Each row below holds a small network's activations on one input, seen along a few directions.
Each table varies a few parts of the input and shows all the possible inputs, shuffled.
A made-up example of a description, with smaller parts first: one of 3 separate values, together with either a single point or one of 9 places around a ring or (one of 6 places along a line, together with one of 8 places around a ring).
Shared parts are said once, and a part with two or three values counts as separate values.
In the rows, zero is written as 128.

Other details of the inputs vary at random and push rows far along two fixed directions, the same in every table; ignore that.

Table:
R1: [134 122 112 129 123 125 123 131 134 133 127 124 117 130 128 132 124]
R2: [102 117 136 139 107 185  58 122 142 121 130  84 135 125  75 137 172]
R3: [169 197  92  89 117 104 156 144 137 153 148 144  69 166  80 135 132]
R4: [122 136 141 123 129 126 131 132 118 131 134 133 136 126 125 127 126]
R5: [133 164 141  99 101 143  97 141 128 149 162 132 124 136  68 125 136]
R6: [132 129 124 122 132 132 117 133 142 139 127 112 118 124 129 131 136]
R7: [169 206 117  83 106  96 165 145 126 151 157 169  90 166  78 124 117]
R8: [104 116 137 123 113 185  38 137 144 141 140  94 135 105  90 131 155]
R9: [118 112 122 146 124 148 116 117 133 109 114 109 128 134 112 136 144]
R10: [133 187 141 104 113 142 128 134 124 128 142 136 112 158  60 130 153]
R11: [140 130 136 122 133 103 161 125 123 130 136 143 133 129 140 121 111]
R12: [154 116  92 145 143  72 201 123 124 114 101 157 109 143 191 130  91]
R13: [144 178 136  94 109 131 120 139 130 153 162 133 114 144  72 124 139]
R14: [153 113 100 139 166  77 205 122 129 116 100 154 108 132 200 127  96]
R15: [107  95 157 141 137 134 117 122 124 125 124 117 164 104 158 122 127]
R16: [118 108 118 151 144 139 137 115 128  98 100 123 125 130 142 135 136]
R17: [118  81 128 147 135 135 110 119 138 125 119 103 145 105 156 129 126]
R18: [143 177 112  95 116 138 108 146 139 153 145 121  91 145  74 135 146]
R19: [127 130 135 128 126 119 138 126 117 129 137 136 136 128 129 125 124]
R20: [176 197  94  84 119 103 160 144 140 155 150 144  70 165  78 133 124]
R21: [117 127 144 123 132 140 113 130 119 128 137 134 141 114 121 125 127]
R22: [113 117 130 123 110 169  58 132 140 141 144  92 131 112  85 134 149]
R23: [131 130 114 130 126 124 125 135 135 132 117 125 117 131 140 132 128]
R24: [144 108 102 143 162  91 188 122 125 114 100 146 115 127 193 128  99]
R25: [152 123  93 141 154  78 200 126 124 113  96 164 105 139 196 128  94]
R26: [ 94  46 134 174 140 149  92 110 132 114 105  88 168  90 183 129 131]
R27: [ 99 120 160 126  96 175  46 131 132 141 152 103 160 108  88 124 152]
R28: [116 129 143 141 122 137 134 116 119 108 124 128 141 139 112 128 142]
R29: [ 90  61 159 161 147 150 101 113 117 109 114 113 184  84 178 121 121]
R30: [128 143 139 122 121 120 134 134 122 132 130 142 135 132 131 124 123]
R31: [134 155 117 108 104 149  85 141 143 151 148 111 105 138  79 133 149]
R32: [144 131 125 134 153  77 208 124 110 119 112 160 128 138 183 122  97]
R33: [ 87  61 157 163 141 150  97 116 116 109 112 120 182  87 179 121 120]
R34: [131 121 112 134 119 126 118 129 137 132 122 122 121 130 137 131 130]
R35: [ 94 116 164 136 105 184  62 119 127 116 141  98 161 118  69 128 161]
R36: [147 118  96 144 154  75 204 126 121 115  94 153 108 142 200 131  98]
R37: [138 113 122 142 147  80 198 119 107 111 116 159 135 131 179 124  92]
R38: [101  63 126 163 150 143 107 116 126 109 102 109 152  93 181 131 122]
R39: [142 113 125 141 148  81 198 118 111 114 117 156 137 131 180 122  92]
R40: [132 146 132 131 141 117 173 120 114 102 116 156 124 147 126 127 125]
R41: [109 101 147 142 131 137 113 125 120 118 122 135 159 106 156 121 119]
R42: [173 194  99  85 118 104 154 144 146 158 151 139  72 163  84 131 134]
R43: [123 125 149 120 135 136 118 129 128 133 139 132 143 112 128 121 126]
R44: [ 83  59 161 167 136 148  97 116 115 110 110 110 187  90 182 123 124]
R45: [130 165 121 114 114 156 106 133 139 128 129 112 102 151  68 138 162]
R46: [110 123 160 119 110 161  71 128 135 144 155 103 153 110  94 122 149]
R47: [170 206 100  82 122 110 153 149 141 158 146 140  69 164  78 133 134]
R48: [114 118 145 132 117 137 109 127 122 131 138 126 148 121 127 123 130]
Each input here is: one of 2 separate values, together with one of 4 places along a line, together with either a single point or one of 5 places along a line.
The inputs of R17 and R11 match in every part but the choice among 2 separate values. If R22 is changed in the same way as R17 into R11, which row does it become?
Answer: R37
The inputs of R1 and R5 match in every part but the choice among 2 separate values. If R31 is changed in the same way as R1 into R5, which row does it become?
Answer: R48
Change only the choice among 2 separate values in R14. List by row number the other rows that result.
Answer: R43
Change only the place on the line of 4 in R30. List by row number the other rows that result.
Answer: R7, R27, R41
Change only the place on the line of 5 in R32. List by row number the other rows that result.
Answer: R4, R15, R30, R44

Table:
R49: [ 98 101 165 137 128 157  85 123 119 127 139 115 171  97 129 121 134]
R50: [144 108 103 155 162  78 217 115 119 101  89 149 116 140 198 132 101]
R51: [124 107 117 146 145 122 144 122 127 111 105 130 127 128 158 130 123]
R52: [117 115 148 136 134 129 134 122 117 116 124 134 150 118 142 123 122]
R53: [110  86 138 133 132 148  76 133 138 144 131 102 150  89 155 126 124]
R54: [107 137 159 117 101 167  70 132 127 137 152 109 150 122  74 126 152]
R55: [115  59 116 176 165 107 172 104 123  95  83 122 148 112 222 131 109]
R56: [171 189  92  95 119 102 159 142 141 147 141 141  71 165  86 135 131]
R57: [102  90 134 151 121 161  77 121 134 118 119  99 148 112 125 131 143]
R58: [110  94 150 146 131 127 127 119 111 119 130 131 166 108 157 119 116]
R59: [138 168 128  82  94 160  49 154 152 181 174 104 109 124  56 128 148]
R60: [117  96 142 154 136 112 155 114 114 108 113 138 159 119 171 120 111]
R61: [151 110  93 153 156  70 219 112 122 106  93 150 111 146 203 131  99]
R62: [168 194  90  99 119  96 175 143 130 138 132 164  72 171 102 134 120]
R63: [141 166 111 110 122 133 123 141 135 135 130 138  97 144  99 132 137]
R64: [ 83  61 170 162 135 157  85 114 121 111 120 108 190  84 163 119 132]
R65: [165 195 119  90 118  89 185 139 120 142 152 173  93 166  97 125 113]
R66: [ 97 119 148 127  98 199  24 130 146 139 149  73 143 113  58 135 173]
R67: [166 196  95  88 125 109 155 144 140 150 141 140  67 162  83 135 135]
R68: [135 170 144 104 119 134 127 136 125 135 145 139 122 141  83 126 137]
What do these inputs look like to the network?
Answer: one of 2 separate values, together with either a single point or one of 4 places along a line or one of 5 places along a line
Which other rows agree with R67 in the choice among 2 separate values? List them by row number.
Answer: R49, R50, R51, R52, R53, R55, R63, R64, R68
Change only the choice among 2 separate values in R56. List by row number the other rows that result.
Answer: R67
